Each row below holds a small network's activations on one input, seen along a few directions.
Each table varies a few parts of the input and shows all the possible inputs, shuffled.
Descriptions start from the smaller parts, as in this example, which fits no table here: one of 8 places around a ring, together with either a single point or (one of 2 separate values, together with one of 4 places along a line) or one of 9 places around a ring.
Shared parts are said once, and a part with two or three values counts as separate values.

Other details of the inputs shift rows strongly along two fixed directions, in all tables alike. That doesn't count.

A family of inputs:
x1: [-119,  141, -257, -137,  316,  104,  316,   31,  -94,  422,  137, -115,
  147, -131,  -22,    1]
x2: [ 155, -144,  123,  -99, -108,  101, -108,  284,   -3, -120,   34,  -73,
 -290,  -49,    5, -204]
x3: [-155,  123, -203, -139,  320,   28,  366,   17,  -45,  322,  105,  -36,
  110,   89,  -24,  -56]
x4: [ 186,   35,  -77,  -52, -187,  227,  -42,  332,  -67,   93,   79, -128,
 -304, -116,  115, -157]
x5: [  70,   35,  -93, -136,  192,  159,  123, -118, -124,  291,   39,  -59,
  180, -111,   -8,  -59]
x6: [  -2, -114,   27,  -53, -164,   98,  -21,  251,   26, -199,   78, -144,
 -243, -106,   28, -210]
x7: [-153,  215, -266,  -28,  616,   21,  440, -356, -187,  585,   91,   57,
  468,   72,  -76,    3]
x8: [ 130, -121,  164,   -3, -199,  -50, -169,  232,   86, -277,  -35, -110,
 -309,  -23,  -43, -184]
x9: [-35, -10,  41, 116,  39, -43,  23, -93, -10, -82, -18,  57,  35,  65, -32,
 -68]
x10: [  19,  -90, -100, -159,  -83,  216,   77,  323,  -45,  -29,   46, -167,
 -246, -186,  111, -116]
x11: [-123, -241,  -40, -434,  -76,  428,  137,  309, -417, -211, -111, -129,
    5, -138,  391,  -24]
x12: [ -32,   33,   70,  185,   53, -116,  -24, -158,   57, -109,  -16,   62,
   71,   94,  -12,  -64]
x13: [ 44,  20,  46, -37, -28, -33, -20, -61,  -5,  67,   4,  79,   3,  76, -83,
  66]
x14: [ -80,   76, -165,  -63,  149,   17,  199,   49,    4,  190,   64,   -1,
   48,   22,  -48,   92]
x15: [ -22,  111,  331,  665, -221, -695, -487, -599,  439, -335, -185,  344,
  272,  210, -241,  467]
x16: [ -75,  -60,    9,  -43, -152,  -31,  -12,  288,  127, -262,   29,  -80,
 -343,   84,   16, -141]
x17: [ -44,   97, -204, -219,  190,  251,  251,   -4, -127,  360,   18,   -5,
  202,  -17,   44,   65]
x18: [-142,  210, -273,  -38,  559,   14,  365, -377, -137,  609,  136,    4,
  498,  -28,  -79,   44]
x19: [ 159,  -86,  148,  -80, -283,   11, -187,  297,  129, -162,   17,  -27,
 -305,  -63,  -30,   28]
x20: [  42,  186, -135,   21,  262,   27,   84, -433, -173,  487,   16,  154,
  458,  -85, -101,  267]
x21: [-61,  52, -57, -66, 104,  46, 104, -90,  -5, 139, -29,  62, 132,  94,  14,
  -4]
x22: [ 101, -107,   -3, -204, -131,  184,  -48,  283,  -64,    4,  120, -175,
 -237, -163,  -18, -191]
x23: [  18,   69,  340,  641, -222, -697, -510, -617,  435, -320, -216,  328,
  252,  184, -241,  504]
x24: [ -91, -192,  250,   56, -132, -134, -251, -302, -129, -461, -242,   80,
  281,   41,  183,  177]
x25: [  15,  -46, -118, -228,  -88,  250,   54,  348,  -61,   28,   44, -184,
 -207, -195,   77, -145]
x26: [ 111,  -23,  -36, -115,  154,  167,   26,  -49, -106,  269,   75,    4,
  108, -120,   -4,  -46]
x27: [ -35,  -75,  -10,  -45,  -54,   58,   22,  272,   25, -212,   59, -128,
 -315,   10,   16, -252]
x28: [   5,   -1,   45,  121,   88,  -74,   -9, -165,   23,  -55,  -39,   44,
   57,   58,   -1,  -38]
x29: [ -92, -252,  417,  215, -274, -334, -427, -271,   -6, -739, -331,  161,
  118,  175,  107,  183]
x30: [ -30,  -90,   15,   -8,  -61,  -50,    4,  314,   86, -221,   75, -136,
 -329,    9,  -42, -251]
x31: [ 121,   53,   -6,  -26,   58,   52,  -58,  -85,  -53,  212,   22,   47,
  118, -134,  -24,  117]
x32: [ -18,  -88,  -23,  -41,  -81,  -20,  -24,  305,   94, -164,  130, -192,
 -289,  -98,  -38, -209]
x33: [ -29,  -27,  118,  168,  -84, -204, -111, -111,  168, -186,  -78,  103,
  -40,  133,  -24,   76]
x34: [  71,   78,  -67,  -52,   73,   53,   18,  -93,  -58,  214,  -17,  -11,
  144, -136,  -31,   87]
x35: [ 169,  -19,  -10,   -7, -118,  174,  -27,  295,  -63,   11,   51,  -86,
 -319,   29,   95, -304]
x36: [  92,  -55,  -19, -234, -153,  165,   36,  331,   15,  -10,    1, -116,
 -253,  -89,   12,  -45]
x37: [ -44,   71, -107,   62,   59,  -24,   25,  -63,    7,   45,   25,  -13,
   27,  -79,  -27,   76]
x38: [-131,   98, -229, -143,  306,   99,  367,    1,  -94,  290,   97,   12,
  126,   99,   19,  -59]
x39: [  94,  129, -112,  -32,   85,  175,  141,   -6, -117,  313,   33,   74,
   -2,  134,   89,  -75]
x40: [ -40,   28,   43,  103, -107,  -82,  -30,  -39,   88,  -73,  -29,   84,
   26,   56,  -60,  157]
x41: [ 108,  -72,   55, -154, -274,   76, -100,  331,   44,  -92,   44,  -96,
 -294,  -60,  -55,   16]
x42: [ -56,   27,  167,  286, -134, -314, -169, -173,  232, -273,  -70,  147,
   13,  188,  -59,   79]
x43: [ -79,    7,   81,  128,  -78, -138,  -24,  -83,  102, -140,  -42,  117,
    1,  141,  -39,   41]
x44: [  -8,  109,   13,  225,  197, -180,  -99, -539,   52,  194,  -55,  157,
  455,    8, -120,  165]
x45: [  13,  -34,   -2,   71,   56,  -18,  -30, -120,   28,   -3,   11,  -19,
   53,  -63,    2,  -18]
x46: [ -48,  175,  -25,  306,  167, -208,  -28, -507,   39,  157,  -54,  205,
  419,   -2,  -73,  278]
x47: [  81,   25,   73,   53,   26,  -67,  -88, -148,  -31,   48,    8,   55,
   76,   36, -101,   -9]
x48: [ 121,  237, -174,  111,  338,  129,  136, -461, -192,  587,   55,  139,
  428,   28,   24,   43]
x49: [  31,   61,   35,  -33,   46,  -44,   29, -116,   18,   89,  -46,   60,
   89,   88,  -40,   48]
x50: [-106, -246,  485,  304, -432, -501, -521, -296,  129, -856, -390,  245,
   86,  258,   87,  313]
x51: [ 173,   23,  -54,  -78, -212,  204,  -15,  353,  -10,   69,   52,  -80,
 -320,   11,   99, -102]
x52: [-123,  109, -201, -133,  230,   38,  279,   89,   -6,  314,   96,  -56,
   58,   -3,  -61,   67]
x53: [ -52,   80,  -13,  128,  -21, -152,  -44, -106,  137,  -47,  -17,   56,
   45,   80,  -78,  176]
x54: [ -18,  -85,  -27,  -53,  -98,   59,  -31,  245,   65, -183,  100, -180,
 -280,  -95,   11, -212]
x55: [ -17,  -61,  -49, -101, -170,  159,   35,  325,  -25, -114,   58, -132,
 -245, -155,   56, -113]
x56: [-115, -281,  161, -244, -301,  148,  -91,  265, -188, -483, -203,  -31,
  -70,   37,  288,  109]
x57: [ -21,   39, -121, -112,  248,  183,  185,  -80, -140,  233,    3,   -6,
  170,   10,   32, -127]
x58: [ -19,  -35,  -77,  -63, -108,    7,   11,  356,   65, -117,  100, -175,
 -304, -142,  -14, -102]
x59: [ 102, -103,   73, -204, -123,  141,  -17,  325,   10,  -51,   43,  -50,
 -292,    3,   42, -128]
x60: [ -15,    5,   21,  129,   25,  -62,  -38, -128,   55,  -58,   29,    5,
   56,  -36,  -16,  -36]
Each input here is: one of 5 places around a ring, together with either a single point or one of 11 places along a line.
- The inputs of x55 and x43 match in every part but the place on the ring of 5. If x20 is changed in the same way as x55 into x43, which row does it become? => x13
- The inputs of x28 and x10 match in every part but the place on the ring of 5. If x12 is changed in the same way as x28 into x10, which row does it become? => x46
- Change only the place on the ring of 5 in x48. List by row number the other rows that result. => x4, x35, x39, x51
- List by row number the other rows that have the place on the ring of 5 in common with x60. => x5, x6, x18, x22, x24, x26, x32, x44, x45, x48, x54
- Change only the place on the line of 11 in x52. List by row number the other rows that result. => x14, x15, x17, x19, x23, x36, x40, x41, x51, x53
- Change only the place on the ring of 5 in x29. List by row number the other rows that result. => x11, x24, x50, x56

A family of inputs:
x61: [-120,  -14, -220, -387,  205,  377,  355,  138, -301,  241,    0,  -69,
  151,  -58,  208,   22]
x62: [-105, -119, -154, -296,  111,  316,  283,  387, -153,  -19,  122, -223,
 -216,  -73,  148, -368]
x63: [ -31, -171,  -67, -391, -179,  395,  178,  599, -175, -169,   23, -183,
 -389,  -17,  248, -234]
x64: [ -43,   95, -305, -242,  298,  274,  358,  141, -150,  430,  194, -164,
   38, -169,  -14, -143]
x65: [ -46, -134,  229,  160, -375, -279, -249,  248,  291, -548,  -68,    1,
 -385,  139,  -51,  -13]
x66: [ -45,  107,   70,  226,  197, -181,  -32, -575,  -83,   99, -139,  273,
  471,  215,   11,  212]
x67: [-173,  131,  -14,  188,  226, -281,   53, -491,   72,  119,  -96,  211,
  461,  132,  -99,  349]
x68: [-121,   32, -230, -275,  312,  317,  428,  113, -238,  282,   85,  -53,
   70,   93,  142, -219]
x69: [ 206, -109,  280,  140, -507, -151, -429,  216,  222, -393,  -82,   17,
 -379,    0,  -46,   53]
x70: [  96,   69,  128,  303, -103, -308, -208,  -63,  261,  -92,   22,   66,
 -160,  109, -176,  -28]
x71: [ 131,   57, -180, -295,  180,  444,  248,   81, -307,  437,   71,  -37,
   77,  -46,  147, -152]
x72: [ 172, -161,  275,  127, -455, -184, -471,  178,  196, -442,  -49,  -83,
 -324, -164,  -85,   24]
x73: [   0,  257,  -49,  309,  193, -271,   15, -478,  141,  323,    5,  239,
  335,  152, -194,  264]
x74: [  52, -282,  346,  157, -503, -217, -455,  320,  207, -779,  -96, -118,
 -492,  -28,   33, -179]
x75: [  57,  -79, -147, -231,  -55,  286,  148,  587,   -9,    9,  215, -318,
 -495, -176,   37, -453]
x76: [ -34,  237,  -62,  265,  203, -300,   -2, -463,  157,  312,   -1,  180,
  371,   50, -212,  333]
x77: [ 116,   17, -187, -280,  217,  444,  224,   48, -307,  400,   90,  -96,
  112, -173,  138, -179]
x78: [ -78,  -16,  113,  171,   28, -221, -147, -366,   -5, -150, -131,  116,
  296,    9,  -33,  220]
x79: [-104,  -79,  146,  182,  -73, -311, -167,  -92,  180, -331,  -63,   15,
  -14,   11, -108,   79]
x80: [  69,  163,   29,  169,   78, -151, -130, -527,    0,  272, -102,  223,
  473,   -4,  -96,  413]
- What is each input in this table made of? => one of 4 places along a line, together with one of 5 places around a ring
- The inputs of x76 and x80 match in every part but the place on the line of 4. If x73 is changed in the same way as x76 into x80, which row does it become? => x69
- Change only the place on the line of 4 in x62. List by row number the other rows that result. => x74, x75, x77
